Each row below holds a small network's activations on one input, seen along a few directions.
Each table varies a few parts of the input and shows all the possible inputs, shuffled.
Descriptions start from the smaller parts, as in this example, which fits no table here: line(6) and (point or ring(11) or (values(3) and ring(8))).
Shared parts are said once, and a part with two or three values counts as separate values.
(in the rows, 128 means zero)

Other details of the inputs shift rows strongly along two fixed directions, in all tables alike. That doesn't count.

Table:
r1: [ 84  69 154 100 155 159  84 163 181 158 194 135]
r2: [137 214 171 178  46  96 149 157 151 150  87 137]
r3: [147  96 101  80 155 102 160 144 111 104 132 122]
r4: [128 213 193 180  63 137 157  99 129 150  64 160]
r5: [ 52 100  94  98 132  88 114 157 124 157 152 143]
r6: [157 223 130 163  43 105 220  93 170 132  87 120]
r7: [101  85 114  81 149  90 139 153 120 122 142 143]
r8: [ 90  89 150  87 164 145 116 119 109 128 130 165]
r9: [124 106 117 152 136 129  77 161 123 138 148 111]
r10: [134 218 115 205  61 121 125 131 151 158 122  98]
r11: [ 54 109  97 101 143 150 114 105 124 163 170 135]
r12: [ 89  73 129 102 144 122  81 204 165 157 191 121]
r13: [ 61 201 114 152  65 142 162  85 183 190 152 135]
r14: [ 62  81  63 112 171 159  64 136 147 160 214 106]
r15: [179 137 153 138 142 140 152  82  61  83  52 147]
r16: [110 126 108 124 142 165 125 110 171 148 182 121]
r17: [ 54 186 141 147  52 135 126 167 226 203 184 122]
r18: [231 119 104 123 157 112 168 133 128  70 119  94]
r19: [103  68 161  73 145 129 101 175 134 126 146 163]
r20: [205 141 157 170 142 135 109 105  70  81  70 112]
r21: [160 101 138 115 149 105 107 166  87 106  89 138]
r22: [208 116 140 105 157 136 201  81 104  67  87 124]
r23: [ 66 196 119 141  58 134 174  97 201 186 148 138]
r24: [111 204 186 168  43 113 146 149 175 160 110 149]
r25: [128 115 159 140 144 154  84 122 112 126 127 132]
r26: [122  96 154 114 151 153  86 121  90 126 113 150]
r27: [117 117 131 162 138 147  75 135 121 141 140 106]
r28: [ 20 187  92 152  63 146 127  94 175 215 173 133]
r29: [ 64  73  70  60 148 112 111 167 165 160 209 125]
r30: [164  96 124  93 176 146 161  83  98  91 124 128]
r31: [ 75  65 110 107 154 124  56 204 151 167 195 114]
r32: [  4 179 140 167  59 137  79 143 137 216 128 157]
r33: [201 105 123 118 169 148 160  99 155  86 137 114]
r34: [ 38 192 125 152  52  90 136 156 135 187  97 158]
r35: [ 86 114 170 124 138 152  86 136 148 153 158 147]
r36: [212 160  87 154 125 105 171  88  81  83  89  97]
r37: [ 75 222 131 187  44  94 147 122 110 164  68 156]
r38: [ 70 103 123 124 126 123  72 171 102 154 134 150]
r39: [211 153 135 148 123 115 153 150 142  98 118  92]
r40: [ 84  66 150  63 167 142 116 138 130 127 140 170]
r41: [220 107 157 157 167 159 115 102  93  80 100 104]
r42: [159  84 146  87 171 126 165  96 110  82 110 148]
r43: [ 50  83  67  93 152 121 100 149 110 156 180 126]
r44: [181 136 136 140 146 129 166  64  70  81  70 135]
r45: [108 214 127 191  63 107 165  72 100 142  63 134]
r46: [ 96 112 132  91 127  98 129 164 119 124 114 158]
r47: [157 148 100 145 132 130 155  80  75 105  92 111]
r48: [205 138 169 118 116 110 193 116  94  66  46 152]
r49: [170  84 134 129 171 121  80 153  80  89 119 117]
r50: [207 103 162 112 146 104 142 156  85  73  71 140]
r51: [173  88 121  77 154 121 178 120 114  80 122 128]
r52: [228 120  88 136 162 110 151 128 111  74 114  86]
r53: [105 115  69 105 132 101 127 140 138 141 161 110]
r54: [178 104 106 126 163 121 103 164 131 105 147  87]
r55: [136  82 123 108 179 132 102 110  56  92  90 138]
r56: [107  93  70 106 165 142 102 101 110 126 163 106]
r57: [147 118 183 127 135 143 123 133 145 115 119 142]
r58: [137 246 163 205  56 147 158  93 185 168 116 115]
r59: [187 145 118 170 138 150 107 105 115 105 111  82]
r60: [176  97 110  98 157 135 148 137 162  96 161 113]
r61: [ 91 230 118 196  44  82 170 100 114 159  73 142]
r62: [ 90  69 127  65 150 110 137 143 136 120 159 155]
r63: [141 124  98 141 152 160 120  96 140 125 157 106]
r64: [191 146 136 163 141 163 122  97 125 107 123  95]
r65: [ 79  73 130  86 166 168  82 160 196 158 219 120]
r66: [182 137 148 150 125 102 117 156 104 102  89 119]
r67: [131  86 157 121 164 161  91 133 147 133 164 125]
r68: [ 96 217 195 169  45 128 158 118 162 170  80 170]
r69: [185 105 148 112 171 132 170  73  85  70  87 140]
r70: [125 102  84  93 148  99 138 140 101 121 135 115]
r71: [ 69  82  56 109 164 138  72 163 149 158 216 108]
r72: [187 114 165 132 122 131 137 150 152 103 120 119]
Description of these inputs: ring(8) and ring(9).
Changing only the ring(9) part turns r47 into r32. The same change can be made to r30. Which row results?
> r4
Changing only the ring(9) part turns r46 into r18. The same change can be made to r40. Which row results?
> r33
A walk changes only the ring(9) part. It starts at r49 and steps to r38. List the rest of the walk in order.
> r37, r61, r43, r36, r71, r10, r9
Change only the ring(8) part in r5. List by row number the other rows that result.
> r7, r42, r44, r45, r61, r62, r69
A walk changes only the ring(9) part. It starts at r62 and steps to r51. List the rest of the walk in order.
> r6, r60, r17, r72, r24, r19, r48
